These are the activations of a small neural network, seen along a few directions. Each row is one input.
Each table varies a few parts of the input and shows all the possible inputs, shuffled.
A made-up example of a description, with smaller parts first: line(6) and (point or line(9) or (values(2) and ring(5))).
Shared parts are said once, and a part with two or three values counts as separate values.

Other details of the inputs shift rows strongly along two fixed directions, in all tables alike. That doesn't count.

Table:
x1: [  2 -85 -92  15   8   2 -63 -25 -17 -30 -15  13]
x2: [-15  57  52   6 -52  12  59  53 -47  36   2 -32]
x3: [  1 -16 -11 -24   1  41 -13 -58  62  18 -35  71]
x4: [-22  39  85 -54 -36 -17  68  12  -6   9 -19 -36]
x5: [  8   6  27 -20  -7  25  20 -49  48   7 -23  49]
x6: [-31 -13 -39   6  52  23 -59 -56  57  13 -61  47]
x7: [ -9  51  66  16 -45   5  49  13 -22  35 -23 -21]
x8: [ 25 -17  10 -22  33 -18 -37 -60  51  30 -62  42]
x9: [-22 -24 -40 -23  -1  15 -32 -64  56   2 -38   5]
x10: [  0 -11 -20 -11  -8  28  -9 -68  73  19 -24  63]
x11: [ -1 -16 -23  46  10  26 -47 -57  15   3  -5  -6]
x12: [-12 -37 -37  45  39 -14 -54 -52  34   3 -63  46]
x13: [-26  44  43 -60 -32  13  67  46 -11  -1   7 -52]
x14: [-22   7 -13  15  -3  41 -43 -76  52  41 -47  20]
x15: [ 37 -31 -52  12  41 -15 -44 -34  31 -12   1   1]
x16: [  5  53  59 -21 -40   3  86   5  22   5  26  -2]
x17: [ 10  11  33 -11 -34   1  32 -56  44  27 -54  68]
x18: [  6 -80 -73  10  35  14 -67 -43  -2 -52   1  -7]
x19: [ -3 -10  19  27   5  16 -30 -32 -22  13 -13   2]
x20: [ 53 -26 -40  14  41 -16   0  81 -68 -52  86 -57]
x21: [-22  56  48   0  15  -7  57  59 -20 -11  22 -43]
x22: [-29  48  33   3 -11 -17  54  58 -16  20 -14 -11]
x23: [ -4  23   4  17 -10  34  24  76 -79 -12  69 -61]
x24: [ 24  -2 -12 -16   2 -17  -3   6  23  33 -40  22]
x25: [ 13  52  38 -51   1   2  47  47  19  29  -5 -20]
x26: [-12  -7  -7 -15  -8  -2   3 -41  31 -16 -12 -26]
x27: [  10  -40  -40   48   13   16  -33   60 -111  -30   82  -40]
x28: [-19  72  84 -11 -29  30  51   3   3  34 -17 -32]
x29: [ 26  -6 -15  11 -35  -5  61  89 -82 -28  82  -9]
x30: [ 50 -27 -44  24   5 -51 -27 104 -77 -56 113 -51]
x31: [ -4   3 -29  49  35 -21  13  62 -52 -50  77 -59]
x32: [ 23 -78 -63  14  24  18 -58 -39  -8 -18  16  69]
x33: [-43  81 113 -31  -4 -20  64  -6  41  49 -64   7]
x34: [ 12 -60 -66  23 -13 -33 -47  62 -81 -82  97 -54]
x35: [-15  86 106 -54 -81 -13  69 -11  61  41 -23  41]
x36: [ 34 -53 -90  12  48  -1 -71 -29  32  -8   4  15]
x37: [ 45 -57 -59  22  34 -25 -57 -33  13  -2 -32  32]
x38: [-20 -22   1 -37  -6   2 -10 -19   2   3 -27   2]
x39: [ 20 -38 -27 -22  40  -4 -64 -54  52  34 -60  55]
x40: [-10 -15 -24  29  37 -17   0  86 -83 -35  68 -33]
x41: [-29  89 100 -15 -71  -3  36  13  10  45 -12 -20]
x42: [-13  27  47 -29 -45 -20  62  11  -6   3 -30 -28]
x43: [-16  23 -26  29  22 -11  30  87 -56 -35  80 -60]
x44: [ 36 -83 -55  30  30   4 -54 -45 -22 -39  27  57]
x45: [-36  28  25   4  -2 -26 -31 -25  55  16 -42  32]
Description of these inputs: values(5) and (point or (values(2) and line(4))).
The inputs of x24 and x1 match in every part but the values(5) part. If x30 is changed in the same way as x24 into x1, which row does it become? -> x34
The inputs of x28 and x5 match in every part but the values(5) part. If x27 is changed in the same way as x28 into x5, which row does it become? -> x32
Change only the values(5) part in x13. List by row number the other rows that result. -> x3, x6, x23, x25
Start at x12 and move only the line(4) part, one step at a time. The first step leads to x33. Which rows follow, in order? -> x21, x31

Table:
x46: [ -8  26   1   1  12  -3   4   4  26  -1   6 -12]
x47: [ 36 -72 -79  38  37 -12 -37  43 -60 -50  62  21]
x48: [-24 -28 -12  26   6  16 -55 -77  27  19 -68  41]
x49: [-18  14   0  11   8  22  21  20 -16 -16  31 -28]
x50: [ 12  -1   4   3 -10  28  -5  -5 -15  30 -14  10]
x51: [ -7   6  32 -25 -36  -9  34   4  -6  11 -23  16]
x52: [  2 -10  -5 -17 -16  16  20 -17  11  -5   2  32]
x53: [-14  52  59   0 -31 -26  33  40 -20  17   0 -24]
x54: [ 27 -61 -59  27  12   3 -19  20 -44 -38  47  29]
x55: [-28   1  10  10 -16  17  -3 -18 -15  -2 -10 -13]
x56: [-12   9  11  27   2  19   8  -6  -9   8  -3  17]
x57: [ 14 -55 -85  50  30  11 -51  18 -38 -58  81 -22]
x58: [-21  -5 -22   7  43  19 -36 -57  56  12 -50  26]
x59: [  7   7  -9 -20  17  19  -6   3   9  20 -17 -19]
x60: [-34  61  65 -17  -5 -18  48  31  -2  28 -29 -37]
x61: [ -8  -2 -17  13  35  -2 -53 -68  76  29 -58  52]
x62: [-14  21   7  -4  -3 -16   2  20  -1  -9   7 -42]
x63: [ 11 -21 -30 -11   2   7  27  41 -29 -38  57 -14]
x64: [ 42 -70 -75  33  40 -35 -58  34 -55 -53  59 -26]
x65: [-20  61  51  -3  10  -8  59  49  -9  18   7 -28]
x66: [  7 -17  13  -9 -17  -2 -35 -85  57  29 -69  55]
x67: [ 10 -49 -45  -4  26 -25 -33   3  -9 -19 -10  11]
x68: [ 22   6  -6 -14  15  -9   8   3  24  -9  16  -5]
x69: [ 3 17  8 25  4 -8 -6 11  0  7  9 14]
x70: [ 16   4   2 -17  -5   7  15  -9  22  -9  22  -1]
x71: [-25  21  29  -4 -36   6  -1 -35  20  15 -23   0]
x72: [-20   4  16  19   7  -6 -15  -4 -12  13 -30   2]
x73: [ 10 -22 -29  -7  40  18 -62 -59  48  43 -71  38]
x74: [-12  21  20  23  15   5   9  10  -7  14  -9  13]
x75: [ -8  12   4  15 -16  17  -1 -21  13   1  13  11]
x76: [ 20 -46 -32   8 -11   0 -38 -31  -9 -24  17   5]
x77: [ -3  26  22 -31 -15  33  25   3   7  29 -10 -24]
x78: [  0  47  61 -46 -46 -12  65  31   0   2  17 -47]
x79: [ 10  -4 -12  43  -5   1   0  33 -39 -18  56  -4]
x80: [ -1  53  50 -40  -8 -22  82  60  -1  14   9  -9]
x81: [ -7   7  -2  12   9 -27 -16  20  -9  -3   3 -26]
x82: [-38  19  25 -13 -10  16   8 -24  20  11 -33 -20]
x83: [  4   9  -4 -28   9  -6  36  29   8 -11  12  -4]
x84: [ 37 -70 -82  24  34 -23 -54  29 -47 -63  64 -39]
x85: [-19  -4  12  12 -17   4 -45 -81  53  33 -72  46]
x86: [  2 -13   7 -15  -7 -20   1   5  -6   5 -27  23]
x87: [-23  14  12  -7 -20   2  -4 -13  15  -1  -5 -24]
x88: [ 11  56  64 -29 -47   2  79  28  -4   8  35 -15]
x89: [ 35  -6   0  17 -11  -7  22  38 -40 -20  62  -2]
x90: [ -1  -5  -7 -30  -1 -19  24  36 -16 -22   8 -29]
x91: [ 28 -32 -16  12   5 -25 -36  -3 -14 -11   3  11]
x92: [-29 -20 -26   4  34   8 -56 -64  47   9 -67  11]
x93: [ 26   6   1  -5  20 -20   5  11  16   1  13   8]
x94: [-29   1   4   8   3  39 -25 -89  59  27 -60  52]
x95: [-18  38  53 -57 -44  -7  77  40  -7   0   5 -35]
x96: [  5  20  20 -14 -26  33  28  16 -26  21  12 -21]
x97: [ 23   2  -2  12   5   7   6  57 -60  10  31 -21]
x98: [-12  -6  17 -33 -35   4  18 -24  12   5 -27  17]
x99: [ 36 -22 -21  19  17 -13 -23  -1  -2  -8  19  29]
The inputs of x80 and x47 match in every part but one. If x93 is changed in the same way as x80 into x47, which row does it become? -> x99
What do these inputs look like to the network? -> ring(6) and (point or (values(2) and line(4)))
Change only the values(2) part in x57. List by row number the other rows that result. -> x87
Change only the values(2) part in x56. List by row number the other rows that result. -> x48
Change only the line(4) part in x60. List by row number the other rows that result. -> x64, x67, x81
Which other rows agree with x76 in the ring(6) part? List them by row number. -> x52, x55, x71, x75, x88, x94, x96, x98
